These are the activations of a small neural network, seen along a few directions. Each row is one input.
In each table, some parts of the input vary, and every possible input appears once, in random order.
Descriptions start from the smaller parts, as in this example, which fits no table here: one of 5 places around a ring, together with either a single point or one of 9 places around a ring or (one of 3 separate values, together with one of 6 places along a line).
Shared parts are said once, and a part with two or three values counts as separate values.

Other details of the inputs shift rows strongly along two fixed directions, in all tables alike. That doesn't count.

Rows:
row 1: [ -2   5   3   3   5   5   7 -16 -19  19 -11   1  18 -18]
row 2: [-15  -6   1   1  16  15  -8  -9  -4  26 -10  -2  -4 -16]
row 3: [-40  -2  -7 -11   4  40   4 -13  -4  65 -23   1  23 -32]
row 4: [-19   1 -29 -24 -20  24  10  31  48 -28 -10  10  30  18]
row 5: [  4  -7   8 -27 -13 -13   0  28   9  -9  45 -15   4  33]
row 6: [  9  -8  19  19   9 -28 -15 -11 -23 -20   5  -7 -45   1]
row 7: [-17  -6   1   2   9   2  -8 -16 -23  13 -10  -2  -3 -12]
row 8: [  2  -5   4   9   1 -26  -7  -2 -16 -39   3  -3 -27  12]
row 9: [-17   1  -3 -14   4  38  20 -20  -3  49 -23   3  40 -34]
row 10: [ 22  10  13  25  -8 -31  -1  -6 -15 -24  12   0 -32  14]
row 11: [  4  -1   5  20  11 -26 -17  -5 -30 -24   7  -7 -35   4]
row 12: [-20  -5   3   1   6   9  -4 -16 -16  23  -9   0  -7 -15]
row 13: [ 10   0  12   3   9   0   5 -21 -14  17 -10   0   2 -21]
row 14: [ 31   1  19  18  15 -28  -5 -12 -23 -22   5  -3 -25  -3]
row 15: [ -4  16 -23  -6 -39  18  16  33  48  -6  -3  15  32  27]
row 16: [ -4  -8  11 -31  18   4  -6   2 -19  43  33 -22  10  -6]
row 17: [-37  -8  -6 -15   6  37   3 -19  -4  54 -23   5  26 -30]
row 18: [-11  -7  -4  -3  20   7  -7 -11 -12  13 -10  -4   0 -21]
row 19: [  4  -1  10  -3   9  11  10 -20  -7  21 -13  -2  14 -26]
row 20: [-16  -4   0   4  14  16  -7  -6  -5  31 -11  -5  -6 -17]
row 21: [-10  -6  10 -32  15   2  -4   2 -23  43  33 -21  14  -6]
row 22: [-12  -5  -3   2  19   6 -10 -10 -11  16  -9  -4  -3 -17]
row 23: [  7   6   8  10   1   3   1 -14 -10  31  -5   0  -3 -16]
row 24: [-18 -11   2  -9   9  11   2 -21 -15  12 -15  -4   1 -20]
row 25: [-14 -11   6  -8  13   9  -3 -17 -10  20 -17  -2  -2 -23]
row 26: [ 35   4  16  23   5 -35  -8  -6 -10 -35  12   1 -31  13]
row 27: [ -2 -10  18 -29  19   0  -6  -2 -19  40  33 -22   4  -3]
row 28: [  6   3 -22  -5 -36 -16   2  51  54 -87  12  13  -7  56]
row 29: [ -4  19 -29  -8 -36  22  14  38  53  -4  -2  16  37  25]
row 30: [-18  12 -33 -27 -28  49  22  33  57  16 -19  20  70   6]
row 31: [ 23   4  22  25   4 -35  -4 -20 -29 -23   9  -1 -29   5]
row 32: [ 13 -12  32  -9  17 -35 -10 -10 -42   7  47 -27 -30   8]
row 33: [  3   9 -16  -2 -35   9  15  27  42 -24   1  17  28  30]
row 34: [-38   3 -38 -30 -27  51  11  36  61  12 -17  19  56  10]
row 35: [ 29   6  13  26   7 -27  -8  -8 -20  -9   9  -4 -33   3]
row 36: [ 21   7  14  26   4 -31  -6 -16 -34 -15   9  -2 -25   4]
row 37: [  2  14 -24  -3 -33  14  12  34  46 -16   2  17  32  27]
row 38: [-12 -10   8   1  11   6  -8 -18 -10  18 -10  -2  -8 -19]
row 39: [ 32   5   9  21   8 -34  -5  -2 -12 -40  12  -1 -23  10]
row 40: [ 12 -11  14   6   5 -26  -6 -11  -8 -44   3  -6 -36   7]
row 41: [ 13  -1   7   2  17   5   5 -18 -14  12  -9  -3   4 -22]
row 42: [-12 -13   1  -8  22  14  -2 -17  -8  15 -15  -6   2 -25]
row 43: [-17   0  -8   4  15  14  -8  -4  -7  30  -9  -5  -2 -17]
row 44: [  9   1  13   7   6   0   1 -19 -12  21  -6   3   2 -17]
row 45: [ 16  -1 -20  -5 -27 -18   4  46  55 -93  13   9 -16  52]
row 46: [ 22   3  20  20   4 -32   1 -17 -28 -25   6  -1 -25   0]
row 47: [-31  -9 -10 -18  12  32   5 -18 -14  39 -26  -3  27 -32]
row 48: [ -1 -13  22 -26  15  -5  -5  -5 -21  39  33 -24  -1  -3]
row 49: [ 21   6  19  24   2 -32  -3 -18 -29 -15   9   0 -30   4]
row 50: [ 14 -11  12  12  18 -27 -13 -11 -23 -31   2  -7 -40   1]
row 51: [-11 -10   3   1  18  10  -9 -14  -8  19 -10  -2  -5 -17]
row 52: [-14  -6   6   6   8   8  -7 -11 -11  28 -10  -5 -13 -18]
row 53: [ 31   3  12  19  17 -29  -3 -14 -26 -30   7  -8 -21  -4]
row 54: [-13  11 -34 -22 -28  50  18  36  65  29 -15  21  64   7]
row 55: [-12  11 -32 -25 -26  44  25  29  54   2 -15  15  63   8]
row 56: [-13  10 -12  -2  11  34   5 -12  -3  68 -16   1  33 -32]
row 57: [-18  -9   3  -6   9   7  -1 -18 -17  16 -15  -1  -2 -19]
row 58: [  9  -1   7  20  16 -26 -18  -6 -22 -25   9  -8 -41   4]
row 59: [  6   3   7   7   9  -2   8 -18 -27   6  -9  -4   7 -17]
row 60: [  7  10 -23   6 -40 -20  -3  54  50 -78  15   8 -19  62]
row 61: [-12   3  -2 -10   2  36   9 -14   3  66 -21   7  35 -32]
row 62: [  3   7 -19   4 -45 -19   2  51  50 -72  13  10 -18  61]
row 63: [ 28  12 -15   6 -33 -17   6  42  55 -67  17  16   1  50]
row 64: [  2  -3   9  20   6 -27 -14 -11 -30 -24   6  -6 -38   8]
row 65: [ 35   3  13  26   3 -34  -7  -2  -9 -30  15   1 -33  15]
row 66: [  0  13 -24  -7 -30  18  13  32  49 -17  -1  18  38  26]
Each input here is: one of 6 places around a ring, together with either a single point or (one of 2 separate values, together with one of 5 places along a line).
Changing only the place on the ring of 6 turns row 65 into row 54. The same change can be made to row 27. Which row results? -> row 16
Change only the choice among 2 separate values in row 52. List by row number the other rows that result. -> row 23
Change only the choice among 2 separate values in row 49. List by row number the other rows that result. -> row 12
Change only the place on the ring of 6 in row 40. List by row number the other rows that result. -> row 4, row 24, row 42, row 45, row 47

Rows:
row 67: [-14 -12   1 -41  -7  18   1  26  30  26  26 -11  14  16]
row 68: [ -3   2  19  22  31   5   1 -57 -61  56 -27  -5  -2 -57]
row 69: [-14  -5 -18 -12  -4  27   6  11  29  -1 -20   7  20  -5]
row 70: [-10   5 -18   3  -8  21   2  10  28   4 -20  14  19  -1]
row 71: [-14  -2 -15 -11 -11  18  10   7  19 -11 -18   7  19   1]
row 72: [ -9   9 -29  -3 -29  31  12  31  60  -7 -19  23  31  15]
row 73: [ 43   6  17  37 -11 -59  -6  -2 -14 -86  12   5 -55  33]
row 74: [  9   2 -15  10 -16 -17  -3  30  31 -68   3   7 -22  34]
row 75: [ -5   2 -11  -5 -11  22  11   5  30   2 -20  14  27  -3]
row 76: [ -3  11 -17   9 -13  21   8   9  30  10 -22  15  17  -3]
row 77: [-14  -2  14  22  36   4  -9 -57 -68  53 -26  -6  -5 -55]
row 78: [-14 -13   5 -43 -10  15   5  23  27  23  27 -10  15  15]
row 79: [-16  10 -30  -5 -33  28  12  31  56 -13 -19  23  34  19]
row 80: [-23   7 -35 -12 -31  35  12  33  58 -11 -21  21  37  16]
row 81: [-14  -4  10  19  48   7 -16 -52 -63  56 -26 -11 -11 -61]
row 82: [ 50   7  17  43  -6 -57  -8   2  -6 -80  13   3 -61  29]
row 83: [-20   1 -20  -7 -11  20   7   8  17  -7 -19   9  19   1]
row 84: [-18  -9   1 -35  -4  15  -5  22  18  31  26 -14   7  11]
row 85: [ -6  -4  18 -19  41   3 -12 -23 -54  76  28 -30  10 -34]
row 86: [ -1  -7  26 -20  46   1 -11 -30 -60  75  29 -31   7 -39]
row 87: [ 26 -12  32  -4  -6 -58 -13  15 -17 -56  55 -20 -57  46]
row 88: [ 31  -1  15  42  10 -69 -22  -8 -42 -89  16  -9 -78  25]
row 89: [ -8  -4  17  16  37   4  -5 -58 -64  52 -25  -5  -1 -56]
row 90: [-11   5 -15 -42 -21  20   9  44  38  20  32  -5  44  28]
row 91: [-20   5 -31 -12 -32  30  15  28  52 -15 -19  21  35  18]
row 92: [  2   7 -10   1 -16  22  16   5  32   6 -22  16  24  -4]
row 93: [ 58   0  38  60  26 -84 -25 -31 -62 -76  18  -9 -95  10]
row 94: [ 22   3  -6  15 -19 -18   0  22  35 -61   1  14 -16  32]
row 95: [ -1   4 -12  -3 -13  23  13   3  31   6 -21  15  26  -5]
row 96: [-12 -11  15   8  46   7  -8 -54 -61  46 -25 -14  -7 -59]
row 97: [ 19   3  -4  12 -24 -29   3  19  23 -78   4  10 -22  38]
row 98: [-11  -9  16  10  45  11  -7 -57 -58  57 -28  -9   0 -63]
row 99: [-11   2  12  26  36   6  -9 -52 -63  58 -27  -4  -7 -56]
row 100: [ -9   8 -16   3 -19  19  12   6  22   2 -20  17  23   2]
row 101: [ -5  -8  23 -28  38   9  -4 -28 -50  80  23 -27  21 -38]
row 102: [-15  15 -32  -3 -39  39  20  32  62   3 -24  25  43  12]
row 103: [-10   2  -7 -39 -14  17   9  30  19  27  30  -9  40  18]
row 104: [  1 -10  13 -20 -14 -22  -6  24   6 -17  41 -15 -20  37]
row 105: [ 40  -1  26  -3  -1 -61  -8  18 -21 -55  62 -20 -38  46]
row 106: [ 32 -10  39  14  11 -79 -28   2 -47 -57  61 -30 -87  41]
row 107: [ -9  11 -17   6 -22  24  15   5  24   9 -22  17  26  -1]
row 108: [-12  -2 -18  -9  -6  29   7   9  33   7 -22  12  26  -6]
What do these inputs look like to the network? -> one of 6 places around a ring, together with either one of 2 separate values or one of 5 places along a line
Changing only the place on the ring of 6 turns row 75 into row 94. The same change can be made to row 95. Which row results? -> row 93
Changing only the place on the ring of 6 turns row 81 into row 98. The same change can be made to row 84. Which row results? -> row 78
Start at row 107 and move only the place on the line of 5, one step at a time. The first step leads to row 100. Which rows follow, in order? -> row 77, row 91, row 83
Change only the choice among 2 separate values in row 103. List by row number the other rows that result. -> row 104
Change only the place on the ring of 6 in row 83. List by row number the other rows that result. -> row 69, row 71, row 74, row 88, row 96
Change only the choice among 2 separate values in row 101. List by row number the other rows that result. -> row 78

Rows:
row 109: [-26  -8   2 -25   7  33   4  -4   9  52   1  -2  30 -15]
row 110: [ -5   5  -3  23   2  -4  -6  -9 -15   8 -10   1 -22 -11]
row 111: [-17  -1 -22 -12 -18  26   7  14  34 -11 -19  14  32   2]
row 112: [ 22  -3   7   4 -19 -43  -8  25   8 -67  37  -1 -30  53]
row 113: [-18   1 -19 -13 -22  28  12  15  36  -1 -19  16  20   6]
row 114: [ -7  -5 -14 -33 -11  22  18  23  31  -5   5  -2  30  10]
row 115: [ -5  -8   7  11  13  -1  -6 -20 -11   5 -15   3 -12 -12]
row 116: [ 35  21  12  19  -3  -9  16 -19 -14  16   4   4  16 -14]
row 117: [-13  -4 -17 -17 -14  25   9  11  43  -8 -21  16  24   3]
row 118: [ -1  -8  12 -10  10   0  -1 -10 -21   9  10 -14  -1 -10]
row 119: [ 17  10  -9  35 -22 -35 -10  24  13 -69  12   8 -41  44]
row 120: [ -9   0   7   1   9  -8  -9  -5 -22  19  15  -9  -6  -5]
row 121: [  6 -13  12 -15  23  -4  -2 -11 -17   6   9 -14  -2 -12]
row 122: [  4  -8   6   2  22  -2  -4 -20 -13 -10 -17  -3  -9 -22]
row 123: [ -4  -4  12  -4  11  -3  -9  -4 -12  25  10  -9  -9  -7]
row 124: [ 24   1  -3  14 -10 -36  -3  14  12 -91   7   2 -27  33]
row 125: [ -2   1   8   0  10   0 -12  -3 -11  30  12  -9 -12  -2]
row 126: [ -4  -7  11  -8   6  -4  -2  -8 -21  18   8 -11  -5  -6]
row 127: [ -7  -1   2  11   9  -3  -7 -16 -21   0 -13   5  -9  -9]
row 128: [ -8   1   1  17   4  -1  -3 -11 -15   7 -15  -1 -15 -14]
row 129: [-12  -5 -15 -30 -17  19   8  23  29   1   6   3  34  14]
row 130: [ -3   1  -3  20   6  -1 -11  -9  -9  12 -11   4 -21 -10]
row 131: [ 39  16  17  21   4 -10  11 -18 -13  18   3   7  14 -12]
row 132: [ -2  -4   4   6  11  -5   0 -21 -19  -8 -15  -1 -12 -13]
row 133: [  2  -6   8 -14  21  -6  -1  -9 -25   3   9 -14   3  -9]
row 134: [ -9   3   0  19   8  -6  -8 -10 -19   4 -13   2 -12 -11]
row 135: [ -3   6   7   3   7  -4  -8  -3 -18  25  15 -12 -15  -1]
row 136: [ 23  26  -8   1 -25  12  25  16  29  12  -3  20  50   8]
row 137: [-14   3 -11 -20 -21  19   8  28  32  15   6   0  21  14]
row 138: [ 15 -10   6 -14  -6 -17  -4  14  13 -33  21  -4 -13  23]
row 139: [  1  -6   2   7  15  -1   3 -19 -18 -13 -15  -8  -6 -19]
row 140: [-15   2 -18  -4 -19  24   4  20  43   3 -18  16  15   5]
row 141: [ -4   6   2   3   8  -5 -12   0 -20  26  15  -7  -8  -1]
What do these inputs look like to the network? -> one of 3 separate values, together with either a single point or (one of 2 separate values, together with one of 5 places along a line)
Change only the choice among 2 separate values in row 111. List by row number the other rows that result. -> row 129
Change only the choice among 3 separate values in row 129. List by row number the other rows that result. -> row 118, row 138
Change only the choice among 2 separate values in row 117. List by row number the other rows that result. -> row 138
